A small network was shown many inputs. Here are its activations along a few directions, one row for each input.
In each table, some parts of the input vary, and every possible input appears once, in random order.
Descriptions start from the smaller parts, as in this example, which fits no table here: one of 5 places around a ring, together with either a single point or one of 11 places around a ring or (one of 3 separate values, together with one of 4 places along a line).
Shared parts are said once, and a part with two or three values counts as separate values.

A family of inputs:
x1: [-16, -12, 29, 8, 22, 25, -14, -16, -24, -90, 29, -17, 20, 40]
x2: [-33, -22, 25, -1, 68, 18, -15, -8, -16, -73, 18, 2, -11, 31]
x3: [-26, -17, 36, 21, 49, 14, -20, -9, 6, -67, 19, -9, 5, 43]
x4: [8, 5, -43, -1, -87, -14, 37, 21, 18, 109, -20, 29, -22, -45]
x5: [-25, -21, 25, 11, 76, 19, -16, 3, -24, -77, 4, -6, -12, 35]
x6: [15, 8, -40, -3, -84, -17, 31, 25, 1, 113, -30, 33, -10, -44]
x7: [-24, -22, 27, 2, 61, 14, -23, -39, -8, -60, 6, -4, -7, 39]
x8: [25, 45, -48, -8, -54, -24, 17, 18, 10, 95, -2, 13, -31, -61]
x9: [18, 15, -47, -12, -71, -30, 14, 29, 3, 105, -30, 12, -18, -47]
x10: [-17, -14, 9, 6, 24, 20, -28, -28, 6, -65, 26, -22, 60, 50]
x11: [-20, -22, 31, 3, 66, 21, -27, -26, -9, -58, -2, -5, -7, 37]
x12: [-20, -19, 30, 27, 53, 2, -15, -20, -14, -71, 15, -10, 9, 52]
x13: [19, 17, -44, -9, -79, -34, 21, 18, 7, 107, -18, 18, -21, -47]
x14: [-18, -7, 12, 8, 24, 27, -30, -22, 20, -70, 18, -23, 55, 48]
x15: [-28, 4, 40, -4, 35, 23, -26, -12, -9, -79, 6, -19, 47, 41]
x16: [-14, -14, 31, 7, 26, 33, -25, -8, -26, -86, 16, -20, 20, 42]
x17: [52, -25, 13, -26, -8, -26, 54, 27, 16, 46, -35, -17, -11, -17]
x18: [30, 38, -45, -9, -53, -26, 3, 23, -2, 100, -18, 15, -23, -54]
x19: [-18, -9, 36, 3, 21, 36, -22, -4, -4, -87, 30, -12, 16, 39]
x20: [-21, 1, 30, -11, 33, 23, -17, -25, -5, -80, 19, -7, 38, 48]
x21: [49, -22, 10, -25, -13, -26, 61, 24, 34, 42, -27, -16, -20, -22]
x22: [26, 42, -39, 8, -38, -20, 5, 11, -9, 83, -2, 30, -18, -70]
x23: [-28, -23, 29, 6, 59, 22, -22, -30, 7, -61, 10, -13, -13, 25]
x24: [11, 5, -45, -4, -89, -25, 38, 13, 5, 112, -18, 35, -12, -43]
x25: [19, 22, -41, -6, -77, -25, 21, 26, 22, 103, -22, 18, -28, -52]
x26: [-29, 5, 30, 2, 31, 24, -15, -23, 3, -87, 9, -26, 33, 36]
x27: [-31, -23, 19, 9, 69, 24, -12, -5, -7, -79, 15, -11, -22, 24]
x28: [-16, -18, 30, 24, 57, 12, -22, -12, -14, -68, 2, -10, 7, 54]
x29: [25, 42, -39, 2, -43, -23, 5, 16, 9, 80, -3, 37, -31, -83]
x30: [-15, -10, 17, 11, 29, 23, -33, -12, 3, -66, 15, -27, 65, 49]
x31: [29, 40, -36, 1, -39, -23, -2, 19, -10, 85, -11, 36, -21, -78]
x32: [25, 40, -51, -10, -55, -33, 16, 10, -4, 98, 2, 13, -24, -55]
x33: [49, -27, 8, -28, -14, -33, 60, 16, 18, 46, -23, -15, -12, -17]
What is each input in this table made of?
Answer: one of 3 separate values, together with either a single point or one of 4 places along a line or one of 6 places along a line
The inputs of x5 and x2 match in every part but the choice among 3 separate values. If x17 is changed in the same way as x5 into x2, which row does it become?
Answer: x33
Change only the choice among 3 separate values in x14. List by row number the other rows that result.
Answer: x10, x30
Start at x27 and move only the place on the line of 6, one step at a time. The first step leads to x23. Which rows follow, in order?
Answer: x3, x19, x26, x14

A family of inputs:
x34: [-1, 38, 7, 8, -27, 12, -20, -14, -14, -35, 7, 1, 43, 24]
x35: [16, -15, 26, -12, 45, -7, 4, 17, 13, -4, -13, -16, -13, -4]
x36: [-29, 0, -7, 12, 42, 12, -34, -13, -28, -19, 15, 0, -16, -9]
x37: [-1, -36, 19, 8, 4, -4, 35, 0, 20, -6, -12, 5, -1, 32]
x38: [5, -30, 23, 4, 10, 0, 25, 23, 7, -12, 1, -6, -19, 13]
x39: [23, -16, 9, -13, -12, 6, 16, 10, 9, -10, -4, -21, 41, 18]
x40: [-44, -1, -6, 2, -9, 16, -16, -23, -8, -23, 2, 17, 11, 24]
x41: [-12, 19, -24, -2, -4, 13, -24, -25, -2, -29, 14, -6, 32, 15]
x42: [33, -20, 8, -7, 5, -10, 19, -11, 28, -9, 3, -20, 22, 15]
x43: [37, 9, -40, -16, -65, -30, 45, 27, 13, 111, -29, 16, -30, -65]
x44: [7, 49, -53, -1, -71, -21, -3, 10, -7, 97, -2, 32, -21, -61]
x45: [2, -24, 18, -19, 41, -12, 19, 2, -18, -11, -14, -10, -27, -2]
x46: [-28, 4, 11, 16, -1, 14, -29, -4, -12, -24, 17, 2, -13, 8]
x47: [-9, 23, 9, 21, 42, 11, -35, 1, -1, -25, 13, 4, -7, -8]
The inputs of x43 and x44 match in every part but one. If x37 is changed in the same way as x43 into x44, which row does it become?
Answer: x40
What is each input in this table made of?
Answer: one of 2 separate values, together with either a single point or one of 6 places along a line

A family of inputs:
x48: [31, -49, 1, -23, 42, -29, 49, -24, 17, -6, -14, -35, -17, 13]
x49: [-17, -28, 33, -6, -32, 27, 17, 11, 6, -63, 9, -9, 30, 59]
x50: [-12, -11, 16, -4, -23, -1, 31, 39, 0, 26, 3, 29, -66, -34]
x51: [40, 41, -72, -15, -73, -27, 19, -11, 11, 79, 2, 5, 7, -50]
x52: [-12, 12, -56, 5, -107, -9, 14, 9, -6, 90, -5, 35, -5, -25]
x53: [-42, 33, -2, 37, 54, 24, -75, -20, -58, -61, 30, 8, 17, 16]
x54: [4, -55, 23, -6, 44, -16, 20, -12, 37, 20, -36, -18, -4, 25]
x55: [12, 10, 24, -10, 13, -5, 7, 30, 35, 40, -14, 14, -41, -50]
x56: [39, 17, 1, -25, 11, -18, 37, 18, 17, 15, 9, 0, -53, -62]
x57: [23, 44, -50, 14, -61, -20, -12, 18, -39, 86, -14, 15, 20, -36]
x58: [7, -7, 41, -12, 6, 24, -8, 1, 41, -47, -8, -22, 55, 43]
x59: [-52, 24, 0, 26, 44, 31, -72, -38, 11, -42, 21, 15, 16, 13]
x60: [33, 0, 19, -29, 3, 10, 22, -11, 21, -72, 14, -39, 43, 31]
x61: [-26, 32, -22, 9, 42, 17, -43, -50, -8, -67, 44, 1, 4, 2]
x62: [23, 20, 22, 3, 24, -11, 4, 48, -33, 20, -7, 10, -41, -47]
x63: [-77, 3, -9, 32, 7, 34, -47, -28, -23, -57, 38, 28, -9, 29]
x64: [-19, -77, 16, 0, 7, -13, 44, -3, 2, 4, -19, -4, -29, 39]
x65: [17, 2, 40, -2, 15, 17, -12, 19, -29, -67, -1, -29, 55, 46]
x66: [12, 34, -47, 0, -70, -13, -11, 1, 30, 104, -22, 19, 20, -39]
x67: [16, -46, 22, 5, 54, -23, 16, 6, -33, 0, -30, -24, -4, 27]
What is each input in this table made of?
Answer: one of 4 separate values, together with one of 5 places along a line
Change only the choice among 4 separate values in x64. List by row number the other rows that result.
Answer: x48, x54, x67
